Lav: [ 88 187 181 126 103 128 111 145  90 135  75 150 174 143 154 102  56 138
 195 142 110 106 118 117 115  93  94 115 150 110 118 139  79 180 130 122
 121 122 107 159  90 133 104 195 113 127 139  71 106 149 118 141 140 146
 118 187 146 122 171 155 102  99 124]
Seran: [108  76 167 168 113  79 129 145 122 118 168  85 138 126 147 134 148  69
  99 148 149 148 117 124 122 147 166 141  99 124  76 143 149  92 132  80
 116 116 142  80 180 135 135 100 120 179 127 199 113 128 149 111 134 114
 136 108 117 113 113  47 134 160 134]
bagal: [107 111 124 130  96 166 156 215 166 128 141  95  75 157  95 171  78  89
 125 171 129 187 140  89 135 110 149  98 174 153 141 120 108 102 166 112
 133 125 133  96 125  90 117  99 134 136  55 138 163 145 144 134 145 122
 116 175 136 123  99  87 113 149 147]
Viteg: [139 133  83 138 155 125 104 155 122 106 114 131 121 162 116 124  70 140
 132 143  91 107 139  85  97 105 136 106 147 110 163 145  89 191 167 121
 125 133 105 126 116  40  96 147 139 152  92 120  98 187  88 184 181 126
 103 192 121 152 148 171 126 110 126]
gezi: [100  83 128 149 123 174 146 150 174 111 163  96  63 159  98 177 174 145
  77 104 183 155 137 135  92 147 136 124 112 142 160 144 163  74 148 183
 181 121 133 135 101 113  98  65 161 132 120 152 174 138 164 118 134 114
 136 117 108 113  91 111 139 151 122]
gone Seran: [ 85 113 141 148 111 128  99 180 168  92 149 148 124 117 134 124 134 147
 114 134 108 148 147 118  69 199 113 149 166 142 120 136 116  80 116  47
 145  76 134 127 143 132 113 138 179 122 149 135 122  99  79 160  76 117
 113 168 100 126 129 135 108  80]	[167]
then: [134 114 136 117 108 113]	[91]
back: [103 126 181 184  88]	Viteg
then: [113 128 149 111 134 114 136 108 117 113 113]	[47]
back: [ 76 108]	Seran
back: [143 174 150  75]	Lav
back: [ 99 102 155 171 122 146]	Lav

tofa: [121 216 164 148]
mapa: [ 47 134 164 204]
Zibez: [ 47 134 188 204]
then: [216 164]	[148]
find: [ 47 134 188 204]	Zibez
back: [164 134]	mapa

tuf: [114 153 116  81 130 185 114 179]
dutub: [125 150 115 126 150 185 146 128]
Tudu: [109 163  89 187 128 105 102 115]
Lepig: [115 162 115 126 150 185  90 166]
mipar: [136 193 110 139 129 174  45 210]
find: [115 162 115 126 150 185  90 166]	Lepig
back: [105 128 187  89]	Tudu
back: [ 90 185 150 126 115 162]	Lepig
gone Tudu: [128 105 102  89 115 187 109]	[163]
find: [125 150 115 126 150 185 146 128]	dutub
then: [193 110 139]	[129]

Tekun: [ 59 153 192 201  90 152]
mez: [153  59 164 148 152 154]
kisig: [135  41  92 108 104 102]
then: [192 201]	[90]
gone mez: [154  59 164 148 152]	[153]
then: [ 41  92 108 104]	[102]
gone Tekun: [ 90 201 192 152  59]	[153]
find: [ 59 153 192 201  90 152]	Tekun
then: [ 59 164 148 152]	[154]
back: [ 92  41 135]	kisig

libi: [125 146 126 135 100 130  83  99 186 109  82 207 101 197 163 105 139 112
 135 122  86 110 144 126 114 130 123 125 159 108]
ruvu: [ 99 110 139 102 129 155 131 140 123 131 106 145 138 125  82 176  94  78
  99 114 108 149 131  63 126 112 116  47 102 125]
pamip: [110 152  87 133  89 131 128 131  82 130 128 136 136  90 186  83 166 138
 145 140 135 132 109 163 104 183  88 155 154 164]
bodu: [120 131 140 126 119 136 116 135 127 137 115 170  92 211 138  94 132 111
 148 136  87 132 125 115  89 120 131 100 190 131]
mepo: [103 152 118 119 118 148  86 145 199 111 140 171 104 206 130  94 133 102
 164 126 107 132  95 119 116 121 153 114 188 125]
fasa: [112 115 136 103 142 159 135 137 127 116 128 141 134 143 100 179 101  82
 104 108 125 139 143  83 121 104 116  53 113 113]
Reke: [114 115 126 106 134 156 138 134 119 114 134 139 134 138 122 158 118  98
 117 112 132 140 143 110 113 121 109  79 126 124]
gelin: [139 142  96 134 128 142 141 129  98 105 164 135 126 135 195 111 166 150
 146 125 158 117 139 189  97 149  98 152 160 138]
then: [197 163 105 139]	[112]
back: [116 127 137 135]	fasa
back: [134 114 119 134 138 156 134]	Reke
back: [114 153 121]	mepo

Zafas: [ 74 191 192  78 191 105 124 106 190  88 104 189  72 170 170  76 170 170
 190 170 123]
Degar: [ 90 174 175  95 174 124 135 125 173 102 123 172  88 154 154  93 154 154
 175 154 135]
vul: [111 153 154 116 152 200 192 199 152 117 200 150 108  85  85 114  85  85
 162  85 193]
Devi: [158 106 107 162 106 139 131 138 105 169 139 104 155 146 146 160 146 146
 110 146 132]
Dife: [163 100 102 167  99 196 179 195  99 167 196  93 159  93  93 165  93  92
 112  92 179]
luz: [179  84  85 183  83 139 128 138  83 188 139  82 176 147 147 181 147 147
  91 147 129]
Befu: [105 159 161 109 158 174 172 174 158 113 174 157 102 109 109 107 109 109
 165 109 172]
vikos: [177  86  87 181  86  99  95  99  85 191 100  85 175 185 185 179 185 184
  87 184  95]
zutof: [183  80  81 187  79 167 149 166  79 191 167  78 179 122 122 185 122 122
  88 122 150]
gone zutof: [122  79  78 187 122 122  88 167 150 122 185 191 149  79 166  80 167 179
 122 183]	[81]
then: [100  85 175 185 185]	[179]

gudu: [ 50 169  99 133]
zegu: [ 93 146 187 175]
noz: [ 94 178 137 156]
Zibab: [ 68 157  94 178]
pum: [149  99 126 176]
buke: [ 50 169  92 211]
sado: [134 177 100 164]
back: [126  99]	pum
find: [ 50 169  92 211]	buke
back: [ 94 157]	Zibab
back: [137 178]	noz
find: [ 50 169  99 133]	gudu
gone noz: [156 137 178]	[94]

Kubup: [147 153 147 148]
budo: [137 169 137 137]
dak: [153 147 154  86]
gone dak: [ 86 147 154]	[153]
find: [147 153 147 148]	Kubup

tolap: [ 36 188 110  88]
medus: [ 36 139  63  88]
vif: [ 36 139 116  88]
nubir: [ 36 140  62  88]
zudam: [ 36 184 110  86]
gone vif: [139  36  88]	[116]
find: [ 36 139 116  88]	vif

vifer: [150 146  69 139 130]
tudem: [138  77  78  71 133]
Fuli: [150  69 146  51 126]
gone tudem: [133  71  78 138]	[77]
then: [ 69 146  51]	[126]
then: [150  69 146]	[51]

sogu: [115 120  97 143 116 112 122 127 116 132 124 114 170 171  90 103 199 110
 180 127 160 134]
Dus: [ 97 144 116 112 122 136 115 116 132 127  96 128 138 145 149 102 121 136
 131 143 130 111]
sel: [124 150 110 124  57 147 113 133  79 147 143 135 141 194 109 113 181 129
 113 165 192 136]
then: [ 97 143 116 112 122 127 116]	[132]
back: [127 132 116]	Dus

